Read these off the row that follows.
1) Which number is the entry just left of the largest entry?
2) Which number is the largest entry?
[133 111 121 132 112 115 138 110 130 117 125 131 112 139 105 110]
1) 112
2) 139

Questions about the table below. Rows and columns are numbered from 1.
1) Which number is the entry directly above the largest entry?
2) Which number is the entry at row 3, column 1?
3) Which number is the entry in row 2 and column 1?
4) Which number is the entry in the top-left corner?
5) Which number is the entry at row 1, column 3?
6) Which number is the entry in the bottom-left corner?
7) Which number is the entry in the bottom-right corner?
[[129 130 127 126 129]
 [109 154 127 137 130]
 [132 127 132 126 127]
 [152 120 127 134 128]]
1) 130
2) 132
3) 109
4) 129
5) 127
6) 152
7) 128

Read these off the grid that follows. Indices start at 1.
1) Read off the entry directly above the largest entry.
2) Read off the entry at row 1, column 1.
3) Read off the entry in row 2 and column 3.
4) Read off the entry at row 2, column 1.
5) Read off the entry in row 3 and column 1.
6) Read off the top-right entry.
7) Read off the largest entry.
[[129 128 129 128 127 128 129 133 133 123 136 127 126 133 126 125]
 [129 128 134 127 127 128 131 133 133 127 125 127 129 124 124 134]
 [129 130 129 128 128 124 133 133 133 126 126 127 128 127 121 135]
 [132 118 124 121 126 130 133 131 131 128 130 125 128 122 120 124]
 [129 128 129 128 127 128 129 141 141 125 127 130 129 136 138 134]
 [129 127 137 130 121 134 132 133 133 123 130 128 129 135 138 134]
 [129 128 129 128 127 128 129 131 131 135 115 136 125 131 125 130]
 [128 128 129 128 127 128 129 133 133 126 126 132 128 136 138 134]
 [118 152 139 147 133 124 116 132 132 135 116 135 124 131 124 126]
 [129 128 129 128 129 127 129 133 133 121 135 127 127 134 126 130]
 [135 128 128 130 123 116 129 133 133 126 126 127 128 125 122 135]]
1) 128
2) 129
3) 134
4) 129
5) 129
6) 125
7) 152
